Each row below holds a small network's activations on one input, seen along a few directions.
In each table, some parts of the input vary, and every possible input appears once, in random order.
Descriptions start from the smaller parts, as in this example, which fits no table here: ring(5) and (point or (values(2) and line(4)) or ring(11)).
Shared parts are said once, and a part with two or three values counts as separate values.
In the rows, zero is written as 128.

Other details of the inputs vary at random and push rows far along three fixed directions, the same in every table; ignore that.

Table:
x1: [142  83 174 117  90 138 147 146 146 118 115 122]
x2: [127 160 158 152 166 130 125 165  86 158 159 145]
x3: [122 183 141 176 148 133  97 111 113 123 164 140]
x4: [130  66 129 115  91 178 115 135 172  71 120 129]
x5: [132 117 179 176  45 154 109 153 128 116 162 127]
x6: [134 152 110  86 208 131 109 136 136  79 113 166]
x7: [125  83 120  80 131 116 165 102 170  94  94 122]
x8: [150 152 168 175 136 157  97 181 102 122 175 147]
x9: [108 136 103 170  76 113 133 110 113 195 142  91]
x10: [145 173 181 174 145 135 112 155  97 131 166 147]
x11: [142  86 134 112  76 178 117 125 184  64 111 119]
x12: [137 157 134 188 120 166  73 160 110  89 155 157]
x13: [115 151  92  75 215 100 129 113 124 136 106 151]
x14: [ 97 104 101 167  73  77 165  90 101 218 135  81]
x15: [143 184 151 185 120 149  59 143 122  75 151 155]
x16: [143 109 158 152  94 115 141 142 117 162 145 112]
x17: [100 172  86 127 162  81 152  95 105 205 135 106]
x18: [114 162 123 185 116 100 123 120 100 159 155 115]
x19: [150 152 132 103 151 172  93 127 161  50 112 161]
x20: [100  58  74  66 135  78 193 104 145 180  88  95]
x21: [137  91 120 114  73 149 128 138 172  83 108 105]
x22: [142 134 127 105 161 161  84 151 155  49 116 165]
x23: [150  72 168 109 104 167 129 172 155  91 122 137]
x24: [149  75 189 110  80 158 135 158 157  77 109 126]
x25: [120 197 120 175 134 127 100 133 104 143 161 121]
x26: [123 166 108 174 110 124 112 109  88 171 146 121]
x27: [141 103 129 109  88 162 115 141 180  59 111 118]
x28: [136 109 156 137  86 131 151 152 118 161 128 107]
x29: [164  89 161 106  97 159 139 162 158  90 121 123]
x30: [117 144 116 113 180 142 114 127 140 107 137 149]
x31: [149 125 147  66 217 135 147 154 137  97 127 160]
x32: [ 91  88  76 139  94  74 162 115 109 227 123  79]
x33: [139 111 143 151  81 116 155 146 108 187 140  97]
x34: [139 168 124  97 193 147 133 128 144  63 127 153]
x35: [139  84 143  91 128  96 176 121 136 164 112 111]
x36: [140 171 110  76 198 126 119 119 142  81 104 155]
x37: [113 105 118 193  48 139  96 154 126 149 152 101]
x38: [143 145 146  83 187 117 164 138 119 139 122 138]
x39: [112 192 104 163 159 106 138 112  82 174 161 120]
x40: [121  79  99  76 131 129 128 116 167 116  87 133]
x41: [129  79 152  71 133 101 185 121 137 154  95 113]
x42: [147 144 135  68 206 107 173 131 123 142 121 137]
x43: [118 178 108 142 163 121 138 110  99 150 150 125]
x44: [125 187 122 162 151 140 112 118 102 131 162 132]
x45: [115  97 104 141  92 131 112 122 131 155 118 122]
x46: [111 147  82  75 192  76 184  96 120 167 108 114]
x47: [127  98 162 150  85 136 131 167 105 160 140 114]
x48: [134  83 144 117  77 159 109 124 196  59 109 124]
x49: [111 185  91 156 136  85 122 108  83 204 135 112]
x50: [137 150 125  70 215 129 134  94 141  68 106 168]
x51: [134 148 121  79 205 118 137  96 137  81 107 162]
x52: [155  70 172 118  80 145 143 149 159 103 118 119]
x53: [109  55 102 107  88 130 147 110 158 151 108 102]
x54: [118  75  86  74 139  99 159 115 143 143  84 122]
x55: [125  77  94 104  77 115 161 101 139 150  91 100]
x56: [114 117 130 189  60 127 117 107 117 158 151 101]
x57: [105 127  99  99 172 114 135 117 141 145 124 130]
x58: [ 92  89  85 162  81  95 158 108  95 229 140  83]
x59: [146 180 152 187 117 152  61 147 123  68 150 154]
x60: [122 184 121 175 150 101 114 111  86 152 146 141]
x61: [139 117 127 186  39 164  98 133 121 119 137 113]
x62: [106 188 115 148 173  86 125 104 102 166 148 125]
x63: [136 193 117 150 165 131 111 127 101 115 139 150]
x64: [135 135 126 179  51 157  81 137 138 119 132 119]
x65: [133 100 132 191  51 173  82 155 126 100 144 131]
x66: [122  52 117  76 127  87 196 128 127 205 103  99]
x67: [146  84 168 107  76 153 147 160 144 109 110 112]
x68: [130  81 110  93 129 149 130 121 148  97 103 139]
x69: [125 184 149 139 147 128 132 144  95 148 167 141]
x70: [ 98  55  76  66 136  87 196  95 141 181  93  98]
x71: [120  94 128 121  92 130 131 104 165 115 114 114]
x72: [135 155 174 176 129 154 103 181  90 134 167 142]
x73: [139 161 142 108 182 140 108 130 157  44 128 155]
x74: [124  99 106 103 119  91 152 100 139 138  93 119]
x75: [118  49  99 105  79 132 140 109 147 145  96 112]
x76: [127 165  98  76 206 111 142  88 124 134 106 146]
x77: [117 122  99 100 169 119 128 104 125 147 112 142]
x78: [142 113 173 178  42 156 123 171 112 144 145 103]
x79: [132 192 115 179 132 122 101 135  90 139 149 134]
x80: [117 159 146 125 168 129 129 151 100 144 164 154]
x81: [138 124 170 103 164 152 128 170 123  96 130 152]
x82: [133  91 167 105 107 115 159 134 129 141 112 114]
x83: [100 175  99 145 181  99 120 126  97 175 153 128]
x84: [153 157 127 103 155 156  98 140 153  47 111 154]
x85: [145 161 144 106 169 147  86 125 158  43 113 166]
x86: [116 192 130 187 138 108  98 125 100 144 166 128]
x87: [109 144  92  66 201  67 157  71 132 167  91 135]
x88: [114 187 116 167 160  95 111  90  85 180 147 137]
x89: [125 181 134 192 127 128  89 109  89 141 160 142]
x90: [122 108 140 199  40 146 110 122 125 131 152 103]
x91: [137 164 134  96 194 137 103 104 149  69 113 170]
x92: [127  66 121 123  85 157 130 144 165  88 116 121]
x93: [150  98 171  95 103 154 145 157 144  96 111 121]
Each input here is: values(3) and (point or line(8) or (values(2) and ring(11))).
The inputs of x55 and x65 match in every part but the values(3) part. If x33 is changed in the same way as x55 into x65, which row does it become? -> x66
The inputs of x54 and x74 match in every part but the values(3) part. If x77 is changed in the same way as x54 into x74, which row does it become? -> x88
The inputs of x35 and x42 match in every part but the values(3) part. If x10 is changed in the same way as x35 into x42, which row does it become? -> x38
Which other rows does x24 become when the values(3) part takes its other values? List them by row number. -> x67, x81
Which other rows does x58 become when the ring(11) part takes its other values? List them by row number. -> x4, x20, x30, x32, x37, x53, x57, x70, x83, x92
Which other rows does x36 become when the ring(11) part takes its other values? List them by row number. -> x19, x26, x49, x55, x61, x63, x64, x76, x79, x84
Which other rows does x46 become when the values(2) part takes its other values? List them by row number. -> x79
Which other rows does x58 become when the values(3) part takes its other values? List them by row number. -> x43, x90

Table:
x94: [136 112 123  88 153 112 160 121 130 140 115 127]
x95: [112 166 117 178 133 105 118 110  88 178 153 127]
x96: [115 119 120 188  67 119 110 120 107 174 141 109]
x97: [125 178 146 161 153 117 116 136  96 153 155 136]
x98: [138 106 132 133  91 156  98 141 151  82 119 133]
x99: [126 120 135 180  73 125 126 142  97 180 146 103]
x100: [126 182 136 119 229 133 111 145 121  84 153 168]
x101: [143 139 156 138 131 160 110 155 126  88 137 145]
x102: [116 128 106 112 137 102 155 103 124 157 121 111]
x103: [133 134 154 145 107 133 112 143 128 119 142 130]
x104: [136 156 126 130 149 145 100 140 130  94 131 146]
x105: [125  84 119  89 117 127 149 104 160 108  98 121]
x106: [136  95 146 137  80 150 127 150 136 113 123 120]
x107: [142 126 133 127 111 162 103 145 156  73 121 137]
x108: [126  69 110  92 100 123 141 112 160 122  91 118]
x109: [121 161 101  79 205 102 153 109 127 134 114 140]
x110: [133 107 136  99 137 120 149 124 142 130 110 123]
x111: [120 121 129 141 116 145 121 136 122 147 145 125]
x112: [108 145 102 124 153  88 156  94 104 182 129 112]
x113: [145 144 156 142 127 154 109 151 133  90 143 149]
x114: [123  97 104  87 120 111 163 107 151 139 101 107]
What do these inputs look like to the network? -> values(2) or line(8) or ring(11)
List by row number the other inputs of the same sort as x111. -> x100
List by row number the other inputs of the same sort as x99. -> x94, x97, x101, x103, x106, x110, x113
